These are the activations of a small neural network, seen along a few directions. Each row is one input.
In each table, some parts of the input vary, and every possible input appears once, in random order.
Descriptions start from the smaller parts, as in this example, which fits no table here: one of 2 separate values, together with either a single point or one of 9 places around a ring or (one of 5 places around a ring, together with one of 6 places along a line).
Shared parts are said once, and a part with two or three values counts as separate values.
In the rows, zero is written as 128.

Other details of the inputs vary at random and push rows far along two fixed directions, the same in every table; ignore that.

A family of inputs:
x1: [133 139  89 185 203 137 134 140  82 129 148 123 148]
x2: [140 116 107 180 189 155 150 141  97 121 136 152 147]
x3: [162 131  93  81  88 109 151 141 155 118 120 123 121]
x4: [101 116 158  84  68 101 127 110 164 124  96 129 118]
x5: [132 128 103 135 135 109 151 148 130  96 131 129 143]
x6: [124  93 128 121 165 113 139 141 122 112 116 138 127]
x7: [131 184 155 173 122 174  68  83 100 166 169 161 156]
x8: [133 102 119 128 158 128 150 146 130  96 126 149 140]
x9: [122 202 176 116  97 180  29  75 115 219 157 163 105]
x10: [121 131 121 123 103 121 128 130 130 122 122  94 134]
x11: [146 136  78 102 145 114 145 149 128 132 132 114 121]
x12: [132 100 139 112  98 129 164 130 160 107 115 114 125]
x13: [113 153 174 157 129 167  75  81 106 179 141 163 133]
x14: [141 123 120 139 112 119 140 140 132 115 133 114 139]
x15: [120 113 140 113 107 107 149 136 151 118 107  88 103]
x16: [114 127 144 104  86 103 134 119 138 119  99 103 108]
x17: [114 142 151  98  62 122 118 105 158 128 124  90 121]
x18: [160 119  94 121 154 147 144 148 129 140 134 160 124]
x19: [104 178 170 160 133 160  52  91 100 172 154 157 120]
x20: [123 117 125 152 153 121 130 150 110 136 126 108 117]
x21: [138 114 119  81 114 119 137 132 148 152 105 139 105]
x22: [130  99 125 176 199 140 143 144 112 145 142 132 126]
x23: [102 148 136  85  68 109 122 108 143 112 119 109 130]
x24: [135  93 114 173 195 126 147 158 105 138 127 129 133]
x25: [152 120 107 178 173 139 142 140 115 119 160 123 139]
x26: [116 126 144 106 126 108 115 131 134 113 113 118 114]
x27: [128 103 133 114  96 121 161 141 150 109 106 121 131]
x28: [109 134 156  91  58 132 124 107 159 111 109 145 130]
x29: [122 133 112 121 156 116 130 133 114 103 134 119 138]
x30: [141 119 109 129 148 113 140 144 123  91 138 133 143]
Each input here is: one of 5 places around a ring, together with either a single point or one of 5 places along a line.
The inputs of x19 and x28 match in every part but the place on the ring of 5. If x16 is changed in the same way as x19 into x28, which row does it become?
> x2
Start at x25 and move only the place on the line of 5, one step at a time. The first step leads to x14. Which rows follow, in order?
> x7, x5, x30

A family of inputs:
x31: [116 103 153  96 108 117 134 122 146 117 102 146 128]
x32: [117 128 137 129  97 129 147 119 140 102 129  97 140]
x33: [128 108 129 128  86 105 168 138 151  88 111  96 132]
x34: [100 119 150 108 107 104 121 121 129 125  94 123 111]
x35: [117 123 141 138  86 114 142 125 140 101 116 126 136]
x36: [138 160 109 114  91 135 104 117 120 157 139 137 152]
x37: [134 156 109  89 102 101 115 120 138  98 140 120 135]
x38: [116 118 156 109 128 144 117 111 134 134 126 139 133]
x39: [134  85  86 193 225 101 161 180  96 118 121 126 114]
x40: [168 105  46 150 224 131 175 177 104 133 139 147 115]
x41: [106 129 141 118  95 126 142 114 137  95 118 109 143]
x42: [125 136 170 159 145 158  87 108 119 168 148 176 132]
x43: [125 139 162 151 156 174  92 105 119 165 159 147 137]
x44: [144 138 113  93 102  91 141 155 152  85 134  94 117]
x45: [118 151 167 172 143 155  77 107 106 181 147 134 116]
x46: [147 168 118 123 142 185  83 120 117 177 157 182 114]
x47: [103 105 131  91 111  98 150 132 141 106  91  90 111]
x48: [157  74  94 182 229 124 173 180 113 118 137 132 129]
x49: [163 124  92  77  92 107 156 139 151 124 109 120 111]
x50: [143 151  99  94  91 121 134 118 142 137 120 111 140]
x51: [109 155 160 162 152 162  81 101 102 175 153 121 122]
x52: [106 142 153 143 105 136 116 107 120 113 126 143 146]
Describe the family of inputs behind these rows.
> either one of 2 separate values or one of 5 places along a line or (one of 3 separate values, together with one of 5 places around a ring)
Start at x45 and move only the place on the ring of 5, one step at a time. The first step leads to x39. Which rows follow, in order?
> x34, x47, x51

A family of inputs:
x53: [121 135 123 150 146 123 122 128 111 123 133 125 134]
x54: [131 101 110 116 128 107 158 147 135 109 105 129 127]
x55: [144 140  91 118 134 132 134 133 121 137 132 128 132]
x56: [129 126 123 129 148 132 127 133 123 117 136 141 134]
x57: [125 127 120 144 149 123 133 137 118 109 137 116 136]
x58: [163 121  76 122 143 112 161 162 134 110 134 120 126]
x59: [127 118 126 103 123 112 137 137 141 114 119 109 115]
x60: [133  99 121 103 113 109 164 141 151  96 110 120 129]
x61: [112 157 173 142  89 157  91  91 127 156 139 137 135]
x62: [114 125 168  62  23 117 133 102 177 120  93 124 119]
x63: [119 143 165 122  97 149 100 103 137 161 130 134 118]
x64: [124 146 148 164 143 155 104 111 111 142 154 136 143]
x65: [121 145 142 128 132 135  98 114 119 150 134 134 118]
x66: [124 120 118 153 144 120 137 137 115 124 124 122 134]
x67: [133 129 134 149 161 146 118 128 119 144 145 131 126]
x68: [128 138 124 149 163 141 110 126 106 138 141 155 135]
x69: [130 105 113 122 138 108 150 147 131 125 109 114 115]
Describe the family of inputs behind these rows.
> either one of 2 separate values or (one of 3 separate values, together with one of 5 places around a ring)
